These are the activations of a small neural network, seen along a few directions. Each row is one input.
In each table, some parts of the input vary, and every possible input appears once, in random order.
Descriptions start from the smaller parts, as in this example, which fits no table here: one of 5 places around a ring, together with either a single point or one of 9 places around a ring or (one of 3 separate values, together with one of 4 places along a line).
Shared parts are said once, and a part with two or three values counts as separate values.

Other details of the inputs shift rows strongly along two fixed directions, in all tables alike. That doesn't count.

A family of inputs:
x1: -26 9 -5 -6 21 12 27 15 -18 -3 35 -8 -4
x2: -4 8 8 24 -29 6 -47 -4 2 44 7 41 7
x3: 12 -17 -9 -8 15 -31 -16 -35 -7 -6 -40 -6 11
x4: -2 21 9 -18 18 24 44 46 16 -30 25 -10 -30
x5: -9 6 13 3 -10 27 1 35 23 -14 -3 8 -26
x6: 11 -19 -9 -16 30 -33 31 -20 -1 -25 -11 -16 16
x7: 30 -24 -5 -9 -5 -19 -9 -37 1 -10 -25 10 28
x8: -14 -4 18 29 -15 7 -47 -7 0 48 4 35 -3
x9: -3 20 -3 -24 27 30 44 39 21 -26 29 -5 -25
x10: -6 3 6 29 -48 12 -40 -2 0 39 5 24 -8
x11: -23 7 4 1 26 20 22 19 -17 -5 44 -14 3
x12: 30 -8 1 -31 24 -5 39 8 20 -54 -28 -18 -14
x13: 24 -4 -11 -6 -6 -32 -13 -26 -7 -9 -43 -10 16
x14: -5 20 -3 -16 24 32 41 35 20 -24 26 2 -26
x15: -18 8 7 16 9 9 -23 4 -9 19 17 4 1
x16: 16 -23 -7 -17 22 -25 32 -12 -11 -29 -18 -32 8
x17: -23 6 5 15 10 3 33 24 -1 -5 37 -23 -2
x18: -3 19 7 -12 18 23 42 45 14 -34 21 -5 -30
x19: 16 -3 -19 -8 11 -25 23 -11 -2 -40 -16 -39 24
x20: -5 19 -5 -17 29 28 46 38 19 -31 27 -1 -26
x21: 13 -18 -4 -12 24 -34 38 -14 -2 -27 -17 -27 13
x22: -5 8 -10 0 -13 6 -11 6 -9 18 20 18 -3
x23: 23 -19 -4 5 -33 -17 -42 -38 -4 7 -56 2 13
x24: -10 23 7 19 -39 4 -44 -4 -4 49 -1 26 -6
x25: 28 -22 -7 -7 -25 -27 -35 -48 0 14 -43 28 12
x26: 18 -11 -16 -15 -7 -19 -17 -35 -10 -6 -36 8 17
x27: 23 -6 -14 -16 10 -34 39 -12 0 -31 -14 -21 23
x28: 17 -34 2 0 -12 -26 -36 -50 -2 17 -48 23 3
x29: 8 -28 -2 -8 16 -21 36 -17 0 -36 -10 -36 13
x30: -12 16 -7 11 -3 3 31 27 1 -7 40 -15 7
x31: -9 6 13 3 -9 28 2 37 24 -14 -2 8 -24
x32: -10 20 -3 16 -9 11 -30 8 -7 23 19 16 8
x33: -15 28 -17 -4 13 2 20 18 -11 -7 37 -6 6
x34: 12 -31 6 10 -20 -17 -44 -41 -6 10 -60 -3 4
x35: -13 -3 18 24 -29 9 -34 -6 -8 49 0 26 -20
x36: -4 11 2 8 -24 6 -1 6 -7 22 19 14 -5
x37: -16 -1 2 3 23 17 21 21 -12 -2 45 -10 0
x38: -1 9 10 3 1 43 -10 24 25 13 1 25 -20
x39: 32 -23 -11 -12 -1 -19 -14 -30 -2 -11 -28 1 25
x40: 21 -16 3 -29 16 -4 32 12 27 -57 -34 -26 -2
x41: 19 -4 -14 -16 -3 -34 -15 -40 2 -5 -33 4 22
x42: -15 24 -4 -3 13 6 19 14 -3 -6 46 -5 17
x43: -2 7 10 -9 8 37 0 31 26 0 5 15 -16
x44: -25 9 9 26 -13 10 -24 9 -7 25 10 -5 -11
x45: 14 -20 9 3 -13 -32 -39 -44 -1 22 -58 4 4
x46: 15 -4 -15 -13 9 -30 28 -18 5 -39 -14 -38 26
x47: 30 -17 -8 -10 -15 -23 -10 -25 -6 -2 -35 -3 10
x48: -9 17 -1 5 -20 11 -7 9 -17 19 11 6 -3
x49: -19 0 8 4 22 15 28 16 -9 -2 51 -5 2
x50: -23 8 11 17 -16 3 -47 -10 -4 50 2 30 -11
x51: -16 -4 2 5 -1 7 -12 5 -12 24 18 13 -13
x52: -18 12 6 15 -2 2 -12 9 -13 23 7 -3 -11
x53: -21 7 11 14 -13 14 -16 5 -19 31 7 8 -14
x54: 9 -14 -1 -14 36 -25 20 -24 0 -29 -8 -26 25
x55: -19 -3 9 24 -18 16 -21 12 -7 26 15 -1 -15
x56: -22 7 11 21 -10 4 -13 2 1 21 11 -9 -6
x57: -4 9 7 1 6 41 -5 30 24 5 5 22 -17
x58: 23 -16 -16 -13 4 -19 29 -7 -2 -37 -10 -35 21
x59: -9 12 -2 6 -8 19 -15 4 -14 14 21 14 10
x60: -10 16 -4 11 -17 0 -15 7 0 29 22 29 1
Each input here is: one of 4 places along a line, together with either one of 3 separate values or (one of 2 separate values, together with one of 6 places around a ring).
Q: Changing only the place on the line of 4 turns x20 into x31. The same change can be made to x26. Which row results?
A: x23
Q: Changing only the place on the line of 4 turns x19 into x13. The same change can be made to x17. Which row results?
A: x21
Q: Change only the choice among 3 separate values in x57. List by row number the other rows that result.
A: x38, x43
Q: Change only the choice among 3 separate values in x18. List by row number the other rows that result.
A: x4, x12
Q: A walk changes only the place on the ring of 6. It starts at x50 and steps to x6. List the rest of the walk in order.
A: x28, x51, x1, x3

A family of inputs:
x61: -15 2 -4 -1 22 -4 21 7 -3 -11 22 -1 3
x62: 10 0 -5 -2 -2 -17 1 -4 8 -19 -23 -9 7
x63: -13 27 8 10 -11 13 7 21 7 9 21 -1 -9
x64: 11 -8 -1 -12 11 -16 5 -10 13 -9 -14 5 -3
x65: 15 -7 -14 -5 7 -13 -6 -17 -7 -9 -12 -2 20
x66: -19 25 0 4 -11 19 1 22 4 2 22 -2 -8
x67: -1 9 0 -6 1 1 33 13 -5 -9 14 -10 -10
x68: 19 2 -10 -20 2 -7 -6 -13 -1 -12 -18 2 11
x69: 5 -10 4 -5 12 -15 6 -23 3 -3 -11 1 7
x70: 11 -11 0 -3 11 -3 -6 -4 3 -15 -26 -9 -4
x71: -9 8 -3 -8 18 0 20 15 5 -15 16 3 -7
x72: 12 -10 -7 -8 -4 -18 7 -6 -4 -15 -21 -3 -3
x73: 4 -8 -4 -1 -3 -12 1 -18 4 -7 -19 -17 15
x74: -11 -4 15 23 -11 7 -39 2 -6 30 -6 16 -9
x75: -22 7 9 7 7 22 -2 16 -9 9 25 -7 -8
x76: -11 -5 8 13 -22 7 -57 -26 1 39 -19 35 -9
x77: 9 -9 4 -12 9 0 -6 -6 1 -14 -27 -10 -3
x78: -15 18 -4 0 -1 16 -3 12 -14 12 33 6 6
x79: -10 -2 0 5 21 8 14 13 -6 -12 18 -19 -1
x80: 13 -7 11 -5 9 -4 3 -6 3 -9 -26 -8 -3
x81: 17 -9 -5 -6 6 -20 0 -14 -4 -1 -9 -1 19
x82: -6 -6 17 21 -10 6 -35 1 -1 35 -4 13 -11
x83: -12 1 -6 -7 2 2 22 5 -15 -10 22 -16 -1
x84: -6 15 -9 1 4 5 16 17 7 -20 13 -15 -1
x85: -15 1 -3 -7 20 6 25 0 0 -5 21 -6 3
x86: 21 0 -15 -11 6 -9 -6 -10 1 -13 -17 2 10
x87: -7 2 14 11 -13 21 -29 6 3 29 -14 15 -17
x88: 18 -11 -6 -2 -3 -22 -23 -24 -8 2 -27 11 20
x89: -18 13 5 15 -7 3 4 20 2 13 31 -7 -1
x90: 2 -14 -9 -3 14 -12 -3 -21 2 -10 -13 1 6
x91: -10 9 13 21 -29 3 -33 -6 1 34 -3 11 -2
x92: 0 -11 10 12 -22 20 -32 -4 17 22 0 37 -7
x93: 13 -12 6 -5 11 -9 1 -1 6 -8 -22 -8 -4
x94: 16 -17 0 0 -12 -2 1 -8 19 -20 -15 -4 16
x95: -4 5 -11 -4 3 4 23 16 -6 -16 15 -10 -11
x96: 21 -26 -2 -5 -11 -2 9 -10 6 -19 -11 -1 4
x97: -24 18 1 10 -10 14 -4 13 -3 8 29 -8 -1
x98: 8 -8 -9 -10 12 -8 -3 -12 9 -15 -18 5 -3
x99: 5 -17 5 -2 11 -2 -2 -15 -3 -2 -23 -14 6
x100: 3 16 -9 -9 12 1 18 18 -4 -13 19 0 6
x101: 11 -10 -7 -12 -5 -7 11 -11 -2 -8 -23 -6 -3
x102: -6 2 3 -1 3 -4 31 5 -12 -4 23 -15 -2
x103: -13 8 -4 7 6 -7 16 13 -3 -14 18 -18 9
x104: -6 6 4 4 -30 11 -28 -1 -6 23 -7 19 -19
x105: -13 16 -3 3 1 17 4 13 -11 18 31 6 7
x106: -18 7 5 9 9 5 6 12 2 16 32 9 -8
x107: -4 12 8 18 -26 4 -29 6 12 27 -6 15 -11
x108: 10 -10 4 -4 11 -9 -3 -1 1 -15 -25 -7 -2
x109: 17 -26 9 -2 3 6 1 -3 10 -17 -17 -3 7
x110: 10 0 -5 -6 5 16 23 16 6 -16 28 3 14
x111: 7 -16 -5 -6 -4 -13 8 -19 -8 -3 -16 -11 5
x112: -9 -1 -10 1 5 -1 21 9 -14 -11 24 -15 -2
x113: 5 7 1 -2 3 -4 5 -4 -8 7 11 2 13
x114: -1 1 6 11 -26 1 -20 6 -1 29 -5 20 -20
x115: -13 8 -9 7 6 0 14 10 -2 -15 20 -21 8
x116: 7 -16 -5 -1 -4 -23 3 -14 -12 -9 -15 -6 6
x117: -5 11 3 -10 17 3 27 8 7 -10 17 0 -8
x118: 24 4 -3 -13 4 -11 5 -12 1 -7 -16 2 10
x119: 26 -6 -8 -14 -5 -10 -16 -23 3 2 -36 9 12
x120: -7 15 -5 -3 2 8 23 14 8 -12 9 -15 1
x121: -2 21 -1 1 0 11 6 25 0 14 29 11 -4
x122: 5 -6 -5 -19 9 -6 -1 -15 7 -15 -18 3 -2
x123: -5 -6 8 17 -26 -4 -26 -3 -8 36 1 17 -12
x124: -8 -1 22 20 -13 11 -33 -3 -4 36 -4 12 -11
x125: -18 14 1 -2 6 20 9 15 7 12 21 12 -14
Q: Describe the family of inputs behind these rows.
A: one of 5 separate values, together with either a single point or (one of 2 separate values, together with one of 6 places around a ring)
Q: Changing only the choice among 5 separate values turns x115 into x90. The same change can be made to x94. Which row results?
A: x92
Q: Changing only the choice among 5 separate values turns x80 into x67. The same change can be made to x108. Which row results?
A: x72
Q: Change only the choice among 2 separate values in x100. List by row number the other rows that result.
A: x88
Q: Change only the choice among 5 separate values in x93. List by row number the other rows that result.
A: x64, x107, x114, x121
Q: Change only the place on the ring of 6 in x105. List by row number the other rows that result.
A: x65, x78, x81, x88, x113
Q: Change only the choice among 2 separate values in x112. List by row number the other rows that result.
A: x95
